|  575 |  349 |  349 | -460 | -166 | = Giv
| -889 |  350 | -490 |   29 |   82 | = git
|  574 | -206 | -206 | -206 | -437 | = rane
len: | 575 | -> 1
len: |  574 | -206 | -206 | -> 3
howmany rane: | 574 | -> 1
howmany Giv: | 350 | -> 0
len: |  574 | -206 | -206 | -206 | -437 | -> 5
len: |  574 | -206 | -206 | -206 | -> 4
howmany rane: | -206 | -> 3

| -234 | -259 | -182 |  352 | : Nokub
| -486 |  154 | -778 | -338 | : mub
| -451 |  256 | -594 | -369 | : nelez
| -462 |  147 | -512 |  189 | : selur
| -251 |  -42 | -629 | -464 | : kof
| -420 |  502 | -785 | -235 | : kisib
|  -32 | -319 | -498 | -295 | : Lifi
|  -66 |  -66 | -480 | -377 | : gab
| -481 |   71 |  420 |  170 | : Bur
| -284 | -256 | -347 |  130 | : kifu
| -500 |  445 | -452 |  -66 | : Pugok
len: | -420 |  502 | -785 | -235 | -> 4
howmany gab: | -480 | -> 1

|  320 |  189 |  -41 |  213 |  276 | -156 |   29 | -158 | -204 |   31 | -141 |   50 |   42 |  264 |   50 | -177 |  -18 | -201 |  -53 |   -4 |   50 |  151 |  253 |  -71 |  152 |   50 | -345 |   31 |  -38 |  183 |  101 |  -54 |  303 |   52 |  -94 |   31 |   92 |  -62 | -347 |  113 |  574 |  -20 | -518 |  141 | -105 | = ravig
| -108 |   26 |   -8 | -110 | -163 |   -7 |  361 |  334 |  460 |  104 |   42 |  277 |  -28 |   30 | -183 |  113 |  194 | -372 |  -80 | -106 |  209 |  168 |  -86 | -108 |  110 |   81 |  -58 |  244 |  -85 | -192 |  176 | -109 | -105 |  -43 |  -59 |   25 | -182 |  195 |  122 |  132 |  -71 | -221 |  222 | -243 |   47 | = Rikit
| -156 | -205 |  -36 | -143 |  -12 |  -57 |  378 |  557 |  372 |  147 |   31 |   96 |  -14 |   10 | -239 |  -18 |  267 | -123 | -126 |  209 |  138 |   65 |   -7 | -373 |  252 |  165 |  -91 |  202 | -131 | -106 |  131 | -283 |  347 |   19 |   35 |  170 | -320 |  303 |   91 |  399 | -191 | -175 |  259 | -247 | -264 | = sed
| -115 |   41 |  117 | -563 |   92 |  407 |  138 |  170 | -399 |  200 | -279 |  -53 |  277 |  152 |  310 | -131 |   -9 |  302 | -180 |  133 | -142 |   36 |  185 | -688 | -410 |  -13 |  -34 |  -31 | -117 |  390 | -146 |  347 |  400 |  -25 |  459 | -216 |  -79 | -139 |  349 |   65 |  -28 |  151 |  308 |   -2 |  -31 | = ririz
|   24 |   52 |  193 |  444 |   -9 |  221 |  233 | -110 |  114 |  -37 |  100 |  387 |  313 | -176 | -179 |   48 |  161 |  -37 |  -78 |   -3 |  -92 | -449 | -388 | -405 |  232 |  -97 | -218 | -259 |   53 |  239 |   63 | -221 |  283 |  269 |   40 |  322 | -174 |  157 |  239 |  208 | -202 |    7 |  126 |   92 |   -6 | = Romak
| -172 |  -75 |  -41 | -157 |  -20 |  -49 |  370 |  561 |  378 |  147 |   38 |   97 |  -19 |    4 | -250 |  -22 |  262 | -143 | -128 |  206 |  139 |   65 |  -11 | -375 |  271 |  162 |  -76 |  196 | -140 | -115 |  126 | -278 |  351 |   33 |   44 |  158 | -328 |  313 |   92 |  388 | -192 | -170 |  259 | -250 | -267 | = gite
|  342 |  -82 |  260 |  508 |  -74 |  -41 | -284 | -214 |  184 | -259 | -204 |  167 |  189 | -163 | -316 |  264 | -154 | -256 |  293 | -271 |  169 | -380 |  -57 | -233 |   97 |  165 | -161 |   36 |  278 | -242 |  204 | -212 |  -81 |  232 | -177 |   84 |   24 |   49 | -353 |   36 |  -60 | -291 |    3 |  137 |   88 | = kupov
|  148 |  124 | -157 |  192 |   54 |  132 |  -35 | -216 | -225 |   49 | -123 |  -54 |  430 | -338 | -133 |   19 |  367 | -144 |  320 | -139 |  408 | -290 |  164 | -494 |   28 |  107 | -277 |  238 |  219 | -150 |  -93 | -312 |  222 |   45 |   60 | -131 |  144 |   87 | -271 |   28 |  130 | -299 |  -31 |  240 |  -25 | = zamu
|   16 |   55 |  196 |  437 |  -16 |  219 |  241 | -113 |  118 |  -40 |  109 |  378 |  311 | -177 | -183 |   53 |  160 |  -31 |  -81 |    4 |  -86 | -442 | -379 | -404 |  229 |  -93 | -221 | -267 |   47 |  242 |   72 | -225 |  288 |  273 |   40 |  324 | -171 |  141 |  229 |  202 | -197 |    1 |  120 |  100 |  -14 | = Nug
|    3 |  -66 | -375 |   82 |  134 | -324 | -482 | -276 | -160 |   57 |  219 | -204 |   54 | -180 | -355 |  264 |  153 |   16 |  642 |  266 |  581 | -405 |  182 |  356 | -164 | -285 | -231 |  141 |  101 |    1 |  -18 | -235 |  165 | -162 | -118 |   -3 |  -57 |  108 |  266 | -204 |  -76 | -412 | -120 |  406 |   13 | = toti
len: | -172 |  -75 |  -41 | -157 |  -20 |  -49 |  370 |  561 |  378 |  147 |   38 |   97 |  -19 |    4 | -250 |  -22 |  262 | -143 | -128 |  206 |  139 |   65 |  -11 | -375 | -> 24
howmany ravig: | 50 | -> 4
len: | -172 |  -75 |  -41 | -157 |  -20 |  -49 |  370 |  561 |  378 |  147 |   38 |   97 |  -19 |    4 | -250 |  -22 |  262 | -143 | -128 |  206 |  139 |   65 |  -11 | -375 |  271 |  162 |  -76 |  196 | -140 | -115 |  126 | -278 |  351 |   33 |   44 |  158 | -328 |  313 |   92 |  388 | -192 | -170 | -> 42
howmany toti: | -204 | -> 2

| -440 | -440 |  151 | -361 | -361 | -361 | -454 |  198 | -702 | -336 | = Rato
|  387 |  478 |  228 | -508 |  678 |  603 |  645 | -422 | -316 | -396 | = suba
| -304 |  405 |  -10 | -485 |   54 |  439 | -362 | -104 | -282 |   -1 | = Mupe
| -304 |  405 |  -10 | -485 |   54 |  439 |  -75 | -104 | -282 |   69 | = ragim
|  280 | -207 |   22 |  374 | -498 |  238 | -252 | -125 |  429 |  396 | = par
|  462 |  292 |  -60 |  322 |   34 |  259 | -358 | -490 |  375 |  -86 | = Povi
|  119 |  439 |  174 |  -20 | -627 | -251 |  179 |  150 | -195 | -605 | = vekek
| -304 |  405 |  -10 | -485 |   54 |  439 |  -75 | -104 | -282 | -280 | = Saf
| -520 |   31 | -110 |   83 |  141 | -331 |   91 |  108 | -126 | -221 | = zedun
| -431 | -628 | -720 |  487 | -628 | -620 | -169 |  253 | -720 |  464 | = Suzak
howmany Rato: | -362 | -> 0
howmany Suzak: | -628 | -> 2
len: |  119 |  439 |  174 |  -20 | -627 | -251 |  179 |  150 | -195 | -605 | -> 10
len: | 119 | 439 | -> 2

